Each row below holds a small network's activations on one input, seen along a few directions.
Each table varies a few parts of the input and shows all the possible inputs, shuffled.
Descriptions start from the smaller parts, as in this example, which fits no table here: ring(5) and (point or (values(2) and line(4)) or ring(11)).
Shared parts are said once, and a part with two or three values counts as separate values.

Other details of the inputs shift rows strongly along two fixed directions, in all tables alike. That doesn't count.
To show where, the next rows are all for the same input, with only those details redrawn:
-15 43 3 -11 32 23 -12 21 -51 16 -43 -27 -34 -10 -30 -1 31
12 15 11 -54 -13 32 -15 -15 -15 -2 -9 -15 3 -19 -5 -48 64
18 -20 -28 -16 -26 -7 19 -34 61 9 20 31 28 17 48 -2 -53
2 25 9 -43 0 29 -13 -3 -26 4 -20 -19 -9 -16 -14 -33 54
14 -4 -14 -28 -18 7 6 -24 29 6 7 11 16 4 25 -18 -9
-16 27 -22 17 31 0 7 14 -12 26 -29 -1 -26 12 -4 34 -39
-16 44 5 -12 34 26 -14 23 -55 18 -45 -30 -37 -11 -34 -2 35

Table:
row 1: -5 -1 4 16 17 -8 10 11 -9 -7 -20 -14 -22 21 10 19 -36
row 2: 4 -19 10 -50 -34 14 -45 -21 -27 -15 11 -27 -17 -45 -19 -27 94
row 3: 8 -24 -16 0 -27 0 21 -29 62 3 33 22 23 22 45 -19 -46
row 4: -16 34 8 -3 49 22 -35 31 -53 13 -4 -3 -16 -22 -49 2 24
row 5: 27 13 9 30 -15 -29 6 -5 41 0 5 22 1 -21 -22 4 -13
row 6: 19 -6 15 43 -19 -24 8 9 44 -14 -2 17 37 2 -20 12 2
row 7: -8 -10 -28 11 -5 -12 8 -14 -3 -21 10 -4 -25 15 6 8 -18
row 8: 7 -20 -7 7 -4 -12 9 0 -14 -24 4 -3 -19 21 15 17 -16
row 9: 7 -32 -12 7 -15 -11 -7 -14 53 7 69 44 42 11 27 -21 -49
row 10: 13 -23 21 -9 -9 1 -11 9 13 6 51 26 37 6 12 -22 -13
row 11: -19 -10 -16 27 -14 -13 -8 -6 -23 -10 12 -6 -19 -5 -3 30 -19
row 12: -1 -28 5 22 -12 -12 -7 4 -32 -12 6 0 -14 2 4 33 -17
row 13: -15 -4 7 10 6 1 25 12 17 2 -13 13 11 15 21 19 -13
row 14: 23 -19 12 -7 -7 12 13 -6 20 8 28 7 31 -3 28 -20 -10
row 15: 6 10 -8 -27 -5 12 0 -12 7 10 -7 -1 2 -1 10 -15 7
row 16: -4 -30 32 -27 -31 4 -18 -14 -39 -38 0 -6 15 -27 -6 -13 89
row 17: -38 27 -17 47 45 -14 6 23 -27 13 -37 -25 -52 24 -16 39 -52
row 18: 19 15 9 -46 4 35 -18 -17 -17 3 7 -15 19 -36 -9 -44 61
row 19: -25 -8 -8 29 25 -27 17 14 -29 -18 -26 -2 -21 24 -2 49 -6
row 20: -6 5 -19 -12 5 -14 -3 -8 4 5 -20 -16 -18 4 3 7 -20
row 21: 14 -29 -35 -26 -25 -17 -3 -25 26 -14 15 2 -9 1 20 -6 5
row 22: 45 -27 15 27 -45 -21 18 -12 66 -11 26 26 41 5 -7 -9 -27
row 23: -40 15 -1 42 45 -24 19 32 -23 -1 -49 -12 -29 25 -6 61 -38
row 24: 17 8 8 40 -26 -18 7 -6 44 -5 14 7 19 -1 -28 -4 -9
row 25: 4 -4 12 4 1 12 16 10 8 5 -1 3 -3 17 20 3 -24
row 26: -30 33 -16 58 59 2 6 34 -27 38 -17 -15 -32 5 -19 34 -47
row 27: -10 -4 4 12 14 -5 22 12 11 11 4 11 27 -2 14 13 -8
row 28: -7 -7 36 -26 -6 4 -20 21 -11 -8 30 13 44 -15 -9 -32 54
What do these inputs look like to the network?
Answer: line(4) and (point or line(6))
The inputs of row 13 and row 15 match in every part but the line(4) part. If row 23 is changed in the same way as row 13 into row 15, which row does it become?
Answer: row 20
Which other rows agree with row 3 in the line(4) part? List them by row number.
Answer: row 7, row 9, row 11, row 17, row 24, row 26
Which other rows does row 14 become when the line(6) part takes its other values? List them by row number.
Answer: row 1, row 8, row 10, row 12, row 25

Table:
row 29: -17 -20 -40 10 13 -13 9 -7 8 12 20 14 -14 25 40 32 -73
row 30: 15 0 -11 57 -3 -30 11 5 43 15 9 22 4 8 -12 31 -65
row 31: -30 36 32 15 48 16 -25 53 -80 11 -29 -24 -27 -18 -55 12 48
row 32: -4 -7 -3 41 17 -21 18 18 28 13 12 28 20 22 9 31 -60
row 33: -5 -28 8 21 -26 -29 0 -4 -21 -46 -14 -14 -19 0 -12 29 29
row 34: 31 -22 -19 -45 -50 3 16 -56 68 -13 23 17 37 2 46 -39 -5
row 35: 23 -30 11 -96 -48 37 -19 -47 3 -28 34 -8 28 -16 37 -81 74
row 36: 8 15 18 23 1 1 1 12 5 2 -2 1 8 -6 -27 -8 11
row 37: 4 2 -45 18 -1 -24 17 -17 48 18 -7 16 -12 19 18 31 -71
row 38: -22 49 35 26 45 15 -13 52 -60 13 -41 -30 -27 -15 -62 3 45
row 39: -22 47 10 -14 38 30 -10 24 -65 13 -57 -44 -47 -12 -32 -1 45
row 40: -12 -22 -12 38 11 -22 4 12 13 14 29 31 18 11 15 41 -58
row 41: 31 -20 15 -94 -46 38 -8 -45 10 -25 20 -9 32 -19 34 -81 79
What do these inputs look like to the network?
Answer: point or (values(2) and line(6))
